Questions about the matrix below.
1) What is the second entry, reading row by row?
2) What is the entry in the bottom-left corner?
3) What is the smallest entry in the last column?
4) What is the fifth entry, reading row by row?
5) What is the third largest entry?
6) What is the top entry of the column that holds the largest entry?
7) What is the last entry of the smallest entry's row?
8) What is the entry in the bottom-right corner?
[[632 554 209 533 487 710 621]
 [632 479 635 475 466 415 522]
 [515 510 588 643 526 523 522]
 [568 577 442 521 531 499 546]
 [632 479 580 521 526 523 522]
 [441 370 238 714 531 791 505]
 [632 479 620 521 526 601 522]
 [632 307 840 513 403 523 525]
 [632 609 773 521 526 523 522]
 [632 479 595 413 520 578 396]
 [632 410 595 521 526 523 528]
 [519 479 536 686 526 523 522]
 [690 521 612 385 489 575 522]
 [540 691 530 521 526 307 481]
 [627 788 639 521 623 359 522]]
1) 554
2) 627
3) 396
4) 487
5) 788
6) 209
7) 621
8) 522

Questions about the array below. Counting starts at 1.
1) Find the entry in row 3 and column 2.
2) Find the entry in row 1 and column 1.
3) Find the entry in the bottom-left corner.
4) Find the top-right entry.
5) Find the entry at row 1, column 2.
6) Find the entry at row 2, column 1.
7) Find the bottom-right entry.
[[  6  -5 -21   0  24 -51 -14  10 -12 -44  14 -21]
 [ 16  -4   9  -8 -15  24  60  -3  25  45  19  23]
 [ 29 -15 -25   7  36 -49  11 -13  -4 -18   3 -31]
 [ 12 -18 -16   7  29 -37  12  -1 -11 -18  -2 -27]
 [-10  -1   0   9  23 -38 -45  17 -41 -51 -23  -6]
 [ 13  -8 -12  20  23 -46 -24  23 -17 -51 -12  -4]
 [ 21 -10   3  29  20 -25  18   3  -5  -2 -15  10]
 [-11  12  32  -8 -16  31   2  -4 -16  24 -17  40]
 [-13  35   5 -17  -4 -14  -9 -18  -9  11  23  -8]
 [  0 -10   6  29  22 -10  -3   5 -29 -11 -21  -5]
 [  8  24  12 -19 -13  -6  32  -9  13  32  29  22]]
1) -15
2) 6
3) 8
4) -21
5) -5
6) 16
7) 22

Read these off the row that follows.
1) Give the entry just right of -50.
2) Give the largest entry.
[-70 -50 -17   7   5 -59 -61  -5]
1) -17
2) 7

A =
array([[6, 1, 3, 2],
       [3, 2, 4, 3],
       [5, 7, 7, 5],
       [7, 3, 6, 4],
       [7, 4, 5, 3],
       [5, 6, 1, 4],
       [3, 2, 5, 5],
       [7, 4, 9, 2]])
Indices start at 1.
The entry just right of the largest entry -> 2
Give the entry in row 3 and column 1.
5
The top entry of the column that holds the largest entry is 3
Give the entry in the top-left corner.
6
Give the entry directly above 9.
5
Give the entry at row 2, column 3.
4
Give the entry in the top-right corner.
2
The entry in row 2 and column 1: 3
The entry in the bottom-left corner is 7
Give the entry in row 1 and column 2.
1
Give the bottom entry of the column that holds the largest entry.
9

data =
[[ 36  -7   2  -2 -45 -58 -72  -4  -7  20  11   9  24  43]
 [ 62 -39 -14   3 -11 -50 -31  66  -8  66  51  58  43  47]
 [-36  46   6  57  24 -60 -17  13  38 -62  27   5 -42  11]
 [ 18  13 -12  27  58 -17  -3 -46  65   9  -2  28 -72 -14]]
Rows and columns are numbered from 1.
The entry just right of -8: 66
What is the entry in row 1 and column 2? -7
What is the entry in row 2 and column 1? 62
What is the entry in row 3 and column 3? 6
What is the entry at row 1, column 3? 2
The bottom-right entry: -14
What is the bottom-left entry? 18
The entry at row 3, column 1 is -36
What is the top-right entry? 43
The entry in row 1 and column 1: 36
The entry just right of -58 -> -72
The entry just right of 20: 11
What is the entry directly below 57? 27
What is the entry just right of 28? -72
What is the entry directly below 2? -14
The entry just right of -4 -> -7
The entry just right of 3 -> -11
What is the entry directly below -11? 24
The entry just right of -60 is -17
What is the entry just right of 5? -42

[[122, 89, 137, 127, 71, 86, 128, 63, 49, 69, 116],
 [122, 85, 119, 48, 52, 65, 128, 157, 171, 40, 72],
 [165, 132, 226, 91, 185, 155, 232, 73, 32, 174, 102],
 [157, 136, 190, 99, 128, 127, 197, 147, 171, 136, 112]]
Indices start at 1.
The entry at row 1, column 2: 89
Report the entry at row 1, column 3.
137
Report the entry in row 2 and column 2.
85
Report the bottom-left entry.
157
Report the entry just left of the largest entry.
155
Report the entry directly below 73.
147
The entry just left of the smallest entry is 73
The entry in row 3 and column 1: 165
Report the entry directly below the largest entry.
197
Report the top-right entry.
116
Report the entry in row 3 and column 2.
132
Report the entry just right of 226.
91
The entry just right of the smallest entry: 174
Report the entry directly above the smallest entry.
171
The entry directly below 71: 52
Report the top entry of the column that holds the smallest entry.
49
The entry in the bottom-right corner -> 112
The entry in the top-left corner: 122
Report the entry directly below 155.
127
Report the entry just right of 190.
99
The entry just right of 52: 65
The top entry of the column that holds the largest entry is 128

Questions about the grid below.
1) Read off the 5th entry in reading order.
2) Read off the entry just left of 15.906.
3) Read off the third entry in reading order.
4) Read off the entry just right of 8.302.
[[-1.580, -0.363, -5.021, -2.275, 6.102, 8.396, -7.256, 8.302, 5.108, -3.887, -10.172, -5.718, 8.400, -5.040, 0.661, -12.281], [-3.845, 1.974, 2.503, 8.875, 0.716, 15.935, 15.761, 1.153, 6.863, 13.174, 6.070, 0.465, 9.433, -1.723, 5.544, 4.820], [-11.003, -1.893, -6.655, -9.355, -8.772, 9.691, 1.320, -13.106, 7.074, 8.917, 9.760, 4.005, 4.074, -15.001, 6.772, -1.190], [7.790, -0.763, 7.049, 1.697, 12.105, 14.876, 2.016, 17.042, 13.518, 3.709, -3.539, 3.892, 15.906, 7.881, 8.956, -6.053], [15.505, 10.572, 3.822, 7.257, 6.791, -5.674, 5.346, 5.051, -3.462, 7.654, 15.318, 17.551, -4.776, 8.961, 8.026, 14.209]]
1) 6.102
2) 3.892
3) -5.021
4) 5.108

Read these off the array that follows.
1) Report the entry just left of 102.
2) Report the entry just right of the smallest entry.
3) Report the entry just left of the centre entry.
4) Report the entry just right of the centre entry.
[[123, 108, 95, 118, 156, 110, 101, 111, 111, 41, 112, 93, 130], [155, 140, 94, 110, 195, 104, 95, 33, 142, 63, 110, 185, 36], [126, 99, 126, 197, 81, 113, 123, 106, 100, 187, 172, 166, 57], [146, 115, 74, 134, 107, 91, 84, 177, 137, 140, 134, 88, 147], [140, 45, 78, 179, 98, 91, 89, 127, 91, 69, 183, 76, 135], [96, 146, 102, 74, 161, 126, 109, 175, 116, 46, 56, 45, 196], [127, 124, 112, 145, 147, 117, 114, 67, 114, 101, 129, 159, 62]]
1) 146
2) 142
3) 91
4) 177
